Each row below is a small network's average activation on inputs in which a field has the value named, seen along a few directions.
Related values have similar rows: they may be neighbours, one step apart, or belong to one group.
Strong random noise was added to every row along 15 fixed directions; ignore it. To show where, here is one row again and again, with new noise each time:
[ 341 -409 -157  319  482   93 -402   79  107  -79 -201  138    2  421
   14  224 -566   97  320 -160  135  142 -152  268  268  -76]
[ 202  -76 -336 -283   98 -417 -198  256  165 -183  142  226  374  244
  177   48 -538   72   22 -140 -148  168 -296  170 -105  296]
[ 420   19 -215   80  159   28 -152 -164   72  191  180  -37 -136  201
  -64  286 -151  280  325  165 -169  211  -34 -116  322  194]
[ 138   93  -98  239  338  265 -296   -7 -266  161 -382  224 -317  -16
 -113  609  423  -83   31  285 -532 -118  356  183  173  -74]
[ 191  202   64   58  304  255 -360  -42 -110  -53  -78  -84  -13  262
    7  415  222  355 -118  269 -205  223  263 -126  395 -101]
[-342 -538  320  -61   77 -320  -41  289  539 -207 -166  345  442  -68
 -242   43   17 -277 -372 -218   50 -397 -307  -93   15  -77]
[ 117 -229  206   83  -69  285  175 -108 -485  -81 -110  211 -520   -8
   13 -217  -75   20 -139 -132   31  229   61  168 -382 -156]
[-271  278  -36  -69  367 -230 -297    5  218 -301   26  129  392 -408
  -66  -66  230 -411 -398 -173  173 -753 -314  -88 -334  -13]
[ 256  144   71 -186  262 -118  -74 -202 -157 -106  570  112 -206   77
 -144 -110   18   64 -125  -71  106   79 -202 -276  -65  -32]
[  -8 -100  137 -334  -66 -248  -57 -190 -209 -204  145 -283   49  273
 -349 -242  278 -225   66 -221  194  -39  458  483 -131  168]
[ 312  -18 -245  152  -72  497 -563  127  110  -45 -539   92 -347 -208
  117 -284 -665  174   60 -204 -433 -163 -466  242   43   74]
[  16   40   63  131  178 -102 -141   -3   -6  111  318  132 -340  -69
 -197  160  298    7   83  113  -81  -31  -37 -277  519 -283]
[-137  -76 -242  -52  100 -549   24   68 -132   -8  317 -171  199   95
 -154  -28   19 -118   18   88   72  119  143  -97   23  163]
[-370 -171 -130  156 -234 -264  -49  166   33 -289  453  220  -32   21
  322 -152 -284  149 -427 -109  190  114 -502  -98  132 -225]
[ 205   95   86 -220  -63 -109  195  149  455 -224 -366  303  289 -232
  500 -171  -15  315 -377 -197  245   13 -245 -125 -288  315]
[ 116  237    5   14  299  204 -389 -182 -332  -68 -188 -479 -178  -50
 -310 -339  132  -92   77  -49  101 -156  322   64   -3  -30]
[ 247  193 -423 -288 -616   77  267    2   28  450 -127  127 -243  153
  420   67 -280  206  621   44 -349  165  -41  384   89  185]


Field Y:
y8: [ 377  210   21 -256  -91 -186  491  197  105   -2  209  423  -70   -5
  417   66    0  257  127   36  -26  608  -38   -6  -64  197]
y2: [   1  536 -513 -201  460 -359 -243   71 -244 -140  446  174   26  149
  276 -212 -103 -364 -142 -266  404 -300 -275  117 -113 -124]
y3: [ 280 -119 -117 -319  -92 -237  157   66  317  254   99    2  -48  481
   22 -146 -244  265   87 -111  162  309 -118 -230  380  187]
y6: [-132 -370  186 -168 -121 -274  239  331    0  -40 -118  307 -132  159
  153 -201   43  -91 -218 -147   16  265  100  106  -65 -145]
y4: [-478   79 -234   -2 -193 -144   32  -13  -61  250 -265 -482  532  404
   51  316  299 -157  139  318 -105  -47  592  231  277   17]
y9: [-378  322 -332  204  404   42  -90  399  147  234 -347  -86  120    3
  479  -48   39  -91 -279  151  185 -326 -152 -333  184 -317]
y10: [-704 -283  180 -179 -151 -240  217  441  219  -78 -332 -353  645  148
   22 -435 -215 -243 -535 -118  324 -181 -101 -270 -205   33]
y1: [-180   22  -61 -229  241   36 -267  604    8  321 -622  172  -26  155
  -17    9  -13 -243 -136   11 -467 -259   25 -198  323 -423]
y7: [-255  148 -249   27 -171  257 -161  122  126 -125 -518 -231  152   59
  401 -261  -50  -30 -544  -57  -93 -275  -40  215 -238  126]
y5: [  29 -275  -57   75  201  -92 -122   90 -106  -79  226   49   41  224
 -293  -67 -378 -191    3 -165   33   50 -152  118 -102   72]
Y is arranged as a ring.
Question: A walk along Y starts at y2 and steps to its neighbour y5. Put y4, y9, y10, y1 in the order it reaches them.
Answer: y10, y9, y4, y1
Question: How many steps from neighbour to neighbour lead from y6 to y3, at the fewest?
Answer: 3

Field C:
c9: [-152  -99  154  106 -245 -105   53  179   85 -245  -14   44   97 -213
  170  -58  -29  161 -284  -17   -5  108  -22  -84  -87   70]
c16: [ 126  138  174 -302 -340  -14   69   63  122  -75   18 -260   33   29
  121 -389  -36  241  467 -164  132  299  150  234  215 -128]
c4: [  99 -223 -201  193  -69  261 -204  -39  122  270  -50   21 -392  237
   38 -167 -532  -82  337 -288   60 -239 -440  121  207 -181]
c5: [  -6 -305   27  -12 -224  -82  413    6 -110  319    4 -245  -99   90
 -230 -298 -391 -197  715  -49  146  314  230   53   66 -105]
c15: [-229 -320  164   42 -235 -259    2  240 -223 -348  142  -29 -105 -334
 -312 -251  100    6 -626   54 -320  269    9 -117 -151  299]
c3: [ 135 -255 -230   10   94 -322  -16  135  198  132 -328   88   23 -139
  -64 -190 -118  -18 -251  -52  -49  -72 -146 -217  -33  410]
c10: [-111   42  140 -105  434  176   24  -54   24  311 -174 -107   98  161
 -343  -36  195 -317  -27   52   97 -277  141 -428   46 -262]
c20: [ 355  221 -207  154  -61   84 -192  -57  349  111 -258 -157 -197 -444
  133 -100  120  247  323   82 -173  -79  -34   -7  287  298]
c11: [ 161 -154 -165 -158 -137 -164   66  -57  275  280  160  163 -188  534
   58  106  -18 -138  417 -137  108  -17   38  400  493   -7]
c18: [ -94   45   64   62  -21   66  -48  -77 -124 -125  358 -156  -14   62
  -93   65   11  144  -76   90   81  126    3   30  108  -55]
c6: [ -42 -384  276  209  225  -71  -52   37  294  -66 -112  149   35 -246
 -329   97  113 -171  155   -8  -39 -219  -37  -30   90  -98]
c1: [ -78 -250  -53  -52 -330  222  272 -274  236  182 -453 -143   51  303
  180 -129 -132   97 -119 -204  306 -278  -83  175  -98  140]
c7: [-187 -168  432  -12 -124  328   89    0   86   29 -174  -48 -131  154
   17  -10  374  209 -427    6  155  -29  195 -251  170 -259]
c8: [-133   87   26 -172  -43   61  391   67 -245  122 -237   -7  -45  -34
   93 -259  120  -72 -328   13  108  -41   23 -177 -436   61]
c19: [ 269  325   30 -209  246   27 -390    7 -126 -401  152   53  265  147
    9  296 -115  -36  302 -106  -89   54   94  640  -67   75]
c14: [  58 -477  -96  270   79  -20 -315 -224   37 -115 -161 -107 -220  266
 -340   -6  147   98 -657  -64  -54  -83   44   47  112  394]
c2: [ 248  250 -273   50  143 -259 -205  220  233   -1   67  -21   70   52
  373   13 -148  231  242  -57  185  132  -88  -87  381   82]
c13: [ 257   85   83 -230   78   57  198  -96  301  169  -25  206   87   46
  107  115   17  124   99   71  -50  -26 -235 -265 -157   75]
c17: [ -83   38  -57  -23   40  223   70 -298 -224  181   58 -170 -235  351
  -72 -223  -23 -244  -16  -98  266 -184   78  121 -111 -190]
c12: [-185  -64  -23  -27 -105 -135 -114   37 -112   82  147   67 -323 -139
 -263 -427  -24 -197  -48 -162  -14 -247 -227 -170  174 -202]
C is arranged as 5 separate groups.
Question: Which other values are in the same group as c5? Give them in the order they are listed.
Answer: c10, c11, c17
Question: Which other values are in the same group as c15? Give them in the order they are listed.
Answer: c18, c8, c19
Question: Which other values are in the same group as c16? Give them in the order they are listed.
Answer: c20, c6, c13
Question: Which other values are in the same group as c1? Give them in the order they are listed.
Answer: c3, c14, c12

Field F:
f9: [-206  -28  122 -370 -450   63   93  101  426  242 -210   50    8  494
  125   88  341  -53  161 -118  -23 -257  166  459  539 -117]
f7: [-324 -383 -223  312  -79 -561  246 -192   59 -300  593 -382  828   97
  -48  242 -265  -89  124  200  351  327  153  136 -387  355]
f1: [ 262  308  163  -52  520  244  144  219  145  285 -703  137  317 -122
  272  194  -19  228  208  117  217   32   81 -581    8 -259]
f8: [-346   67  -77   17  -12  -90  -83  327  143  -22 -301   43  164  -75
  123 -110   45 -199 -177 -119  161 -327 -122   64  152 -174]
f4: [-163  -15   55  159   34  -22 -146   68 -171 -183   13 -431  203  -54
 -125  -66  -24   44 -135  189  -71  264  306  -84  -52   81]
f2: [-125 -263 -339  119 -225 -262 -470  290  -33 -158 -162  -72 -333 -185
  -71 -391 -157  -42 -208 -132 -415  -67 -127  278  205  199]
f5: [-113  730    3 -439  146  121 -123  193 -333   96  163  -85  135   16
  -64  165  192 -111  164  225 -331  -37  218  -93  128 -350]
f6: [ 331 -149  312  101  146  134   12  -97  231 -534 -217  251  359   99
  329  318  -23  335 -178 -231  470  273   91  323 -160  188]
f3: [-114 -272  253  -28  195   99  135 -188   79   62 -249 -231  287  487
  -25   13  150  161 -323    4  482  -37  171 -335   38 -100]
f10: [-490 -302 -268  350  211  -61 -437  254 -160 -128   69  185 -241   81
    0 -267 -461 -367 -325 -178  -53 -326 -561   75   80 -517]
F is arranged as a ring.
Question: List every value one step from f3, in the order listed.
Answer: f1, f2
Question: List every value one step from f9, in the order listed.
Answer: f4, f5

Field U:
u5: [ 339  140   51 -262  289 -785  212   59    5 -154  401   80  300 -291
 -108   -1  244 -181  347  -11   78  271  184 -132 -296  344]
u2: [ 249 -280   51  -64  479 -216 -583 -115  236 -529  274  529   -2  135
 -181   79 -127 -296 -155 -469   23 -360 -446  454  -26  -39]
u9: [ 421 -228  -15  -83   16  -53   80  -61  211 -135   38  -59  427  265
  -45  359 -315  158  371  -48   98  356  200  422 -260  600]
u3: [-114 -111  -72  344 -304  -23  216  -49 -262 -157  567  252  -21 -224
   87  413 -214 -142  531  139 -253  256  -70  556 -220 -132]
u1: [ -31 -358   11  603  282  101  382  -98 -316  308  -34   67   -2  168
 -150  687   48 -130  576  291  219  289  472   53  109 -187]
u4: [ 188  100  -93  369  224  359  199 -344 -330 -308  465  303 -143   32
  548  239 -340  191 -324    9  406  286 -329   37 -665    8]
u10: [ 213  -40 -148   39  302  407 -292  -52 -408  357  263  122 -698  699
   57    4 -359  501 -410  210 -319  337 -379 -761  526 -448]
u8: [ 126 -241  355  239  952  139 -103 -170   32  -25 -241 -333  264  207
 -410   58  171  -17 -142  150  417   14  314 -514  -80  -87]
u6: [  65  -13  215 -298 -234 -260    2   71   67 -190 -184  -71 -115 -122
 -217 -378  514  -11 -450 -245  113  -25  352  101    5  314]
u7: [-193  208  391 -183 -191   97  129   46  140  393 -236 -511   19 -187
 -402 -245  360  163  249  196   28  -71  238 -667  653 -390]
U is arranged as a ring.
Question: A walk along U starts at u9 and steps to its neighbour u1. Put u3, u4, u8, u7 in the order it reaches them.
Answer: u7, u8, u3, u4
Question: How many steps from neighbour to neighbour lead from u5 to u6, at the fewest?
Answer: 4

Field B:
b12: [ 195  466 -707 -245 -102  313 -482 -142  100  421  -11 -135   68  619
  136  568 -365  130  223  241 -647 -233 -198  298  373  267]
b14: [ 180   11 -128 -191  151 -224 -255  277 -390 -235  188   35 -218  308
  140 -161 -186  149 -242  -73 -126  461  142  191  -48  113]
b4: [ 129   70  -43  177   16  150 -350 -157 -326 -364 -114  167 -389   16
  197   33  323  120 -363 -178  -67  -20  128  491  -61   14]
b20: [-228  -38  217  210  153  130  104  226  117   53 -547   57  127 -229
  166    2  237  -61 -165   78  171  -76  275 -200   76 -326]
b6: [  88  159  113 -131   45  177  130   -6 -351   40   60  -56  -51  100
   31  103  110   21  100   63  -75  175  274   63 -254  -82]
b17: [-266 -302  112  -78 -413   23  167  -21   90  -33   89  -17  169  103
 -129    3 -129  -62   29   24 -135    9  -89  285  -95    7]
b3: [ 382 -635  546  346   94  341  119 -333 -250    3  -89   66 -366   24
 -530  367  128  178  390   86  -98  464  428   77   -6  -60]
b18: [ 186  -38 -148  289  329  -19 -548  181 -571 -257    8   18 -500 -382
 -282 -402 -282   34 -433   -8 -440  167 -211 -313 -176  -43]
b5: [-124 -312  332 -164 -173  -31  501  222   96  246 -412  166  -34   55
   25 -247   42 -141  -47  -65   50  119  166 -207  -77 -181]
b1: [ -37   47 -267  286  201 -110 -179 -147  -13  100  372   71 -464   18
 -116 -121   -9  -59 -218  -59  188 -260 -372 -295  348  -46]
b13: [ -64 -146 -116  220  151 -396  181   76  173  164  141 -133 -143  -77
  -16  -36  310   17  -31   45  299   -6  128 -305  298  157]
b19: [ 145  -96  127 -182 -100  262  -84 -154  320   93 -464 -500  151  -22
 -398 -378  -53  124 -181  -61   33 -222   82 -279   42  448]
b8: [ 404  -95  130 -342  499 -367  226  319   21  298  -23  179 -199   25
 -406 -349  -46 -280  440  -76  -26  149  -20 -397  127  -81]
b10: [ 139  123   -3 -317  380 -409 -164  341  148  -36 -123  302  276  -78
 -162   39   55 -204  -69 -101 -137 -116  -23  -84   52  153]
b9: [-102 -188  634 -232 -417  228   82  -63   54 -202 -158   72  108   54
  -53  172  334  189   84  -69  -11  124  301  277  158 -305]
b7: [ -61  150 -331 -232 -430 -176  148  -56   36  204  397 -449  355  267
   92  -78 -478  249  256  235 -213  380    3 -213  105  228]
b16: [  67   14  786 -451   75  241   64  -70  -11 -203  147  -19   98 -214
 -535 -297  208  -98 -145  -51  -98  -70  -41 -312 -187 -255]
b15: [ 115 -329   62   94   41   22  133 -199 -117    4  349  -78   97  133
 -264   85 -484  -86  410   20    7  341   20   20 -241   -7]
b11: [ 139 -209  140 -113  139    3 -309   13  591 -233  147  281  497  258
 -159  494 -184  -89  336 -151 -118 -204 -300  502  223   -7]
b2: [-248 -456 -146   59 -296 -192  -44  482 -261  122    6  -21  -95   40
 -194 -167 -574 -290  395  -36 -418  241  -46  273   19 -103]
B is arranged as 5 separate groups.
Question: Which other values are in the same group as b1? Give them in the order they are listed.
Answer: b12, b19, b10
Question: Which other values are in the same group as b4? Give them in the order they are listed.
Answer: b3, b18, b9
Question: Which other values are in the same group as b14? Give them in the order they are listed.
Answer: b6, b13, b2
Question: Which other values are in the same group as b5? Give them in the order they are listed.
Answer: b20, b7, b15

Field M:
m9: [-322  587 -104 -433 -137 -217 -137  291 -288  -13  -72 -129  184 -182
  120 -107  263  -97   13  116 -310  -67  251  -49   84 -286]
m7: [-241   16 -457  119  103  -94   49 -122   11  436  473 -131 -166  458
   62  -65 -247 -145  101  109  187 -188 -330 -299  286 -219]
m2: [-115  -42 -255  218   -4 -771  371   52  307 -239  548  316  384 -389
  170  354  251 -220  105  -16  327  -44  -69  184 -183  431]
m6: [ -50   85  -80  122   85   89   55   72 -117  269  -11 -162  -36   -7
 -168  136   -6 -167  466  226 -115   80  207   -1  216 -192]
m3: [ -56 -114   75 -367  108  -82  -68    4 -282  -13  -54 -362  127  427
 -249 -410 -133 -119  -71  -82   32  109  254   44 -239    8]
m4: [  73  180 -103  123  111 -209  145   81  104   21  -13  166   22 -841
   82 -174  -70  -38   48   79 -134 -132 -354 -503 -398  136]
m10: [-161 -291  250 -465 -292 -379  569  420 -306  179  -53   25   40    8
 -266 -311  -25 -251  116  -26  -92  383  349  -46 -249  -18]
m1: [ 202  -73   -4   61  252  131  -97 -280   -6  -45 -116   33  -48  231
  -13   33   14   46 -168 -192  335 -210  -62   29  -76   63]
m8: [ 137  404  -98 -125  424  -31 -528  108  -63  -72 -135 -126  -25  -26
  -70  -26  262  -99 -138   55 -272 -191  152  -51  171  -13]
m5: [ 326 -395  272 -108  296  -66  -12 -111 -123 -316  -59   25  374  473
 -227  246 -111   95 -175 -123  222  395  339  273 -305  344]
M is arranged as a ring.
Question: A walk along M starts at m9 and steps to its neighbour m4. Put m2, m3, m8, m5 in the order it reaches them.
Answer: m3, m8, m2, m5
Question: How many steps from neighbour to neighbour lead from m1 to m7, at the fewest?
Answer: 5
